These are the activations of a small neural network, seen along a few directions. Each row is one input.
In each table, some parts of the input vary, and every possible input appears once, in random order.
Descriptions start from the smaller parts, as in this example, which fits no table here: one of 8 places around a ring, together with either a single point or (one of 2 separate values, together with one of 4 places along a line) or one of 9 places along a line.
Shared parts are said once, and a part with two or three values counts as separate values.

Other details of the inputs shift rows strongly along two fixed directions, in all tables alike. That doesn't count.

Table:
r1: [ 32   0  25  19  30 -24  56 -34  24  40  29]
r2: [ 36  -1  26  19  32 -27  56 -33  26  40  27]
r3: [-18  38   0 -14 -17 -16  14  23 -20   3   8]
r4: [-21 -22   1   5   1  26 -25  18 -13 -24 -20]
r5: [ 67   0   6  -1  39 -28  48 -51  61  63  35]
r6: [ 22 -72  18  33  40  17  14 -34  27   2   0]
r7: [-19  36   0 -12 -17 -14  17  18 -19   3  13]
r8: [-16  44   2  -6 -17 -12  15  19 -21   4  -1]
r9: [ -2 -41 -26   8 -17  21 -49   0   4 -33 -11]
r10: [ 46 -80  10  23  46   7 -17 -67  53  17   9]
r11: [ -8  42 -15 -29 -30 -25 -17  -5  -7   7  12]
r12: [-19 -22   0   5   4  25 -25  19 -12 -25 -21]
r13: [ 27 -72  19  33  45  13  12 -31  29   2  -5]
r14: [-14  41  -1 -13 -12 -18  12  25 -20  -1   7]
r15: [-21  38  -1 -12 -19 -13  16  18 -21   0  14]
r16: [  6  40  -7 -27 -35 -14  -5  15  -1   3   7]
r17: [ -2 -40 -25  19 -18  26 -48  -5   5 -32 -23]
r18: [-14  36   1 -12 -13 -17  14  22 -18   3   8]
r19: [  5  50  -2 -23 -33  -5  -9  14  -1  10   3]
r20: [ 36  10  28  13  36 -27  54 -27  25  44  34]
r21: [ 26 -55  20  26  47  11  10 -23  26   4   3]
r22: [  4 -35 -23  -9   0  25 -58  -8   1 -12 -31]
r23: [-13  38   5  -4 -14 -11  19  12 -16   8   2]
r24: [ -9  48 -12 -21 -32 -21 -15 -11  -7  10   1]
r25: [-12  37   0 -12 -11 -18  14  22 -18   1   8]
r26: [-24 -27  -2  10  -5  26 -18   9 -14 -28 -20]
r27: [ 32   9  27  13  32 -24  55 -31  25  45  37]
r28: [ 28  -7  21  11  29 -26  51 -27  23  34  35]
r29: [-22 -30  -3   2  -3  19 -20  18 -13 -27 -14]
r30: [ 30   4  22  20  30 -23  57 -36  21  32  32]
r31: [-17  44   4 -11 -14  -8  10  21 -19   7   5]
r32: [-16 -23  -2  10   3  22 -21  16 -13 -31 -28]
r33: [-14  46   1  -6 -14 -13  14  20 -20   1  -3]
r34: [-20  44   4 -10 -16  -5  11  18 -20   6   9]
r35: [ -1 -44 -32 -16  -6  25 -41   5  14 -23 -24]
r36: [ -2 -41 -29  -8  -8  30 -38   1  15 -21 -35]
r37: [-10  53   5 -10  -7 -14  14  21 -18   7   6]
r38: [-21 -29  -4   2  -1  18 -21  19 -13 -28 -16]
r39: [  2 -43 -24  -5  -4  24 -54 -12   2 -18 -40]
r40: [-21  45   3  -9 -16  -5  12  16 -21   5  10]
r41: [  4 -43  -7   4 -16  33 -44   1  11 -29 -33]
r42: [-13  42  -1 -13 -11 -18  12  25 -20  -3   6]
r43: [  3  55 -18  -6 -33 -15 -10   5  -5  10  15]
r44: [-24 -20  -1   7   1  28 -20  11 -14 -28 -11]
r45: [  3 -46 -27 -15  -3  19 -56  -6   1 -20 -28]
r46: [-18  44   5 -10 -15  -7  11  20 -19   7   6]
r47: [ 16 -67  13  25  38  12  12 -27  22  -8  11]
r48: [-18 -26  -2  10   1  23 -21  15 -12 -28 -28]
Each input here is: one of 3 separate values, together with either one of 5 places around a ring or one of 11 places along a line.
Q: Changing only the choice among 3 separate values turns r4 into r38. The same change can be made to r19. Which row results?
A: r16
Q: Changing only the choice among 3 separate values turns r33 into r21. The same change can be made to r39. Which row results?
A: r22
Q: A walk changes only the place on the ring of 5. It starts at r9 and steps to r11. List the rest of the walk in order.
A: r45, r35, r16
Q: Change only the choice among 3 separate values in r10. List by row number the other rows that result.
A: r11, r24

Table:
r49: [ 11  41 -11 -32 -14 -15   4  16   3  18  -6]
r50: [  5  40 -14 -37 -13 -15   3  11   0  20  -6]
r51: [ -3  49  -4   3 -27  -9   0  -5  -9  10   7]
r52: [-30  40  21   5   8  -3  40  37 -35   0 -14]
r53: [-35 -39 -15   0 -12  22 -45  18 -21 -47 -13]
r54: [ -1  48   1   4 -29 -11  -1  -4  -7   9   6]
r55: [ 48  26  24  21  23 -37  44 -58  31  55  41]
r56: [ 20 -75   8  23  33   1  11 -36  29  -4  20]
r57: [ 26 -75  11  28  31   2   9 -31  30  -7  20]
r58: [-27 -24 -13  10 -24  35 -55  -1 -14 -35 -30]
r59: [-56 -42  17  13   9  55 -23  54 -38 -55 -36]
r60: [  7  42 -12 -35  -8 -16  -2  12  -3  21  -5]
r61: [  8  43 -17 -32 -12 -13   4  17   3  18  -6]
r62: [ 25 -74   6  29  34   4  11 -31  30  -4  21]
Q: What do these inputs look like to the network?
A: either one of 2 separate values or (one of 3 separate values, together with one of 4 places along a line)
Q: A walk changes only the place on the line of 4. It starts at r60 and steps to r50. List the rest of the walk in order.
A: r61, r49

Table:
r63: [-27 -44 -37   7 -30  62 -79  26 -15 -56 -75]
r64: [ 11  46   3   1 -30   1   0   4   8  14  -2]
r65: [ -1  24 -20 -33  -1 -27  16  20  -4  10  -2]
r66: [  8  26  -4 -15 -26 -12  18  23   9  -1  20]
r67: [-16  38   8   0 -19 -13  -6  -5 -13   4  38]
r68: [ 35 -42  20   5  47  11  -4 -39  30  29 -11]
r69: [-26  51  30  16   3 -10  39  45 -42  -8  -1]
r70: [ 30 -53  -5  38  17  -8  11 -51  25   2  14]
r71: [ 15 -55  15  17  38  -8  -2 -50  16  13  20]
r72: [  9  25 -24 -17 -20 -21  20  22   1   4   5]
r73: [-15  32 -16  -6 -12 -33   4 -13 -19   6   6]
r74: [  1  50  11 -12 -12   5 -10   7  -1  19   4]
r75: [-43 -60 -18 -20 -16  62 -78  51 -18 -69 -32]
r76: [  5  45 -11 -20  -4 -12   1  -3  -6  19 -25]
r77: [ -8  24  -4 -42   1 -17   5  25 -11  12   9]
r78: [ -5 -56  37  40  54  19  58 -15   8   4   3]
r79: [ 27 -51  14  41  10   0   6 -47  31  -2  29]
Q: What do these inputs look like to the network?
A: either one of 2 separate values or (one of 3 separate values, together with one of 5 places around a ring)
Q: Change only the choice among 3 separate values in r73. List by row number the other rows that result.
A: r65, r76
